[-28  -4  22  17 -61   1] gives -61
[-71 -34  44  36  39] gives 36
[ 44  63  13  11 -12  16] gives -12
[ 5 31 39 23 60 33 69] gives 33
[25 53 -1 -5 17 26] gives 17
[-46  20 -38  18 -59  30] gives -59
[-46 -24  16 -62] gives 16
[-11 -10 -26  60] gives -26
[ 46   4 -66 -41 -18 -19  -1] gives -19
---
array([[ 25,  -3, -56,  -8,  66,  44],
       [ 27, -18, -58,  38,  60,  26],
       [  4, -69,  42,  45, -41,  -7]]) Out: 45

array([[-17,  30, -18,   5,  21],
       [ 24,  43,   5, -35,  53],
       [ 20, -24,  14, -21,  16]]) Out: 14

array([[-39,  10, -28, -23,  63,  -4,  42],
       [ 14,   5, -28,   4, -20, -30, -30],
       [-14, -43, -12,  63,   6,  25,  12]]) Out: 6

array([[ 17, -11,  16, -13,   3,  69,   0],
       [  5, -57, -35, -52,  28,  -8, -35],
       [-10, -38, -17, -24,   9,  11, -32]]) Out: 9

array([[ 24,  44,  12, -12, -45],
       [ -5, -11,  39, -60, -53],
       [  7,  -3,  37, -55, -38]]) Out: 37

array([[ -1,  18,  -4,  -8,  28, -35, -35],
       [  1, -21,   7, -11,  34,  67,  44],
       [ 16,  -1, -40,  -5,   3,  -4,   9]]) Out: 3

array([[ -1, -14,  17,  26],
       [-24, -19,  23,  35],
       [  6,  -9,  53,   2]]) Out: -9
---
[1.403, 1.183, 1.485, 1.983, -0.025, 1.877, -1.170] --> 1.983, 1.983

[0.0, -1.7, -0.3, -0.4, 1.1] --> -0.3, 1.1

[-17.28, 14.90, 3.11, -10.19, 13.64] --> 3.11, 14.90

[83.9, 101.7, 141.9, -134.2, -130.5] --> 141.9, 141.9

[1.90, 20.27, 3.67, -16.42, 9.93, 2.88, -9.05] --> -16.42, 20.27

[101.289, 151.147, 26.687, -72.380, -171.597, 78.571, 53.030] --> -72.380, 151.147

[9.9, -15.8, -4.8, 4.4, 7.7] --> -4.8, 9.9

[[-9.9, 17.3, -13.8, -7.1, 2.9],
 [22.6, -4.6, 8.5, -0.3, -8.3],
 [-4.2, 15.3, -14.2, -12.2, 0.1]] --> 8.5, 22.6
---
[[ 60  50 -46 -35 -16]
 [ 72  66 -48 -30 -19]] out -48

[[47 44 62 56 41 39]
 [44 43 53 49 37 42]] out 49

[[ 48   7  38  12]
 [ -6 -56 -52  45]] out -56

[[  0  -6  -5  12  -8  -6  10]
 [-53  20 -70 -43  13 -66 -25]] out 13

[[-18  30  64 -29]
 [-29 -10 -70   9]] out -10

[[ 31   2 -12   0   3]
 [ 58   4 -29  -5   7]] out -29
---
[[ -3  10  -1  13  -5]
 [  3 -53   1 -13   4]
 [ -2  -7  -1   9  -3]] Answer: -7

[[ 29   8 -19  53  45 -38  15]
 [  7  28 -40  18 -16 -36  -7]] Answer: -36

[-8 52 19 -9 70 12] Answer: 12

[-5 21 14  7 27 72  1] Answer: 7

[[ -1  -2   2  11 -10   3   9]
 [  0  21  -9 -54  41 -16 -20]] Answer: -16

[-53  12  31 -31 -24] Answer: -24

[ -7 -68 -47 -60  21  45] Answer: -47

[  4  24  -7 -60  48] Answer: 4

[-33  12 -68  45] Answer: 12

[ 21 -68  15  69  17] Answer: 17
---
Input:
[[ 61  39  -3 -24]
 [ -8 -11  13   6]
 [ 25  42 -12  23]]
Output: 42

Input:
[[ 33  -7  30 -35]
 [ 33  27 -16   3]
 [ 35   0  58 -15]]
Output: 0

Input:
[[-51 -50  47 -53]
 [ 49  47  50 -53]
 [-54 -53  48 -54]]
Output: -53

Input:
[[-42  56 -40 -47]
 [ 31  12  29  26]
 [-38 -14 -36 -33]]
Output: -14

Input:
[[-26  35 -53  10]
 [-27  33 -52  10]
 [ 27 -36  51  10]]
Output: -36

Input:
[[-34 -71  29  14]
 [ 51  -3  21 -54]
 [ -8 -55  23 -14]]
Output: -55
---
[[ 51  47  45 -47  53 -54]
 [-50  47  44  49 -51  48]
 [-49 -49 -47  44 -49  51]] ans = -54

[[ -2 -27  24  27   5]
 [ 12  45  23 -20   2]
 [ 65 -51 -60 -49   4]] ans = 5

[[ 19   5   0 -16  -1  66]
 [ -2  11  15 -16 -21  13]
 [ -2   3 -34  -7  31  66]] ans = 66

[[ 40 -15   4  25  -8  49  31]
 [-19 -72  -1 -12 -43 -30  -7]
 [ 20  37   4 -20  20  20  43]] ans = 31

[[ 59  25 -38 -57  -9  49  50]
 [  0  54  45 -17 -58 -31  33]
 [-58 -28  36  57  13 -48 -52]] ans = 50

[[ -2 -14  -4  73]
 [ -2 -13  -3  66]
 [ -2 -13  -3  65]] ans = 73

[[  9   1 -26 -67  33 -14]
 [-15  13 -21 -70   8  72]
 [ -7  -2  35  -5  27 -58]] ans = -14
---
[-35 -50  17  29  65 -28 -23] --> 17

[-11 -38 -12 -37 -65 -13] --> -38

[-36  28   6 -54 -44  41] --> 28

[  5  29  35  53 -71 -52   6] --> 35

[[ -3  -3 -60  11 -39]
 [ 20  21  -2  -7 -30]
 [ 45  27  17  -7 -66]] --> 45

[[-35  39  53  50 -67]
 [ 23  11  51  72 -39]] --> 23
---
Input: array([   8, -139,  642,   92, -593])
Output: 642
Input: array([2, 2, 1, 7, 1, 4])
Output: 1
Input: array([605, 672, 125, 962])
Output: 125
Input: array([ 625, -621,  397,  -47, -818, -174])
Output: 397
Input: array([219, 969, 885, 425])
Output: 885
Input: array([33, 80,  4, 38, 30, 43])
Output: 4
Input: array([20, 38, 24,  5, 12, 97, 27])
Output: 24
Input: array([-925, -306,  917, -536])
Output: 917
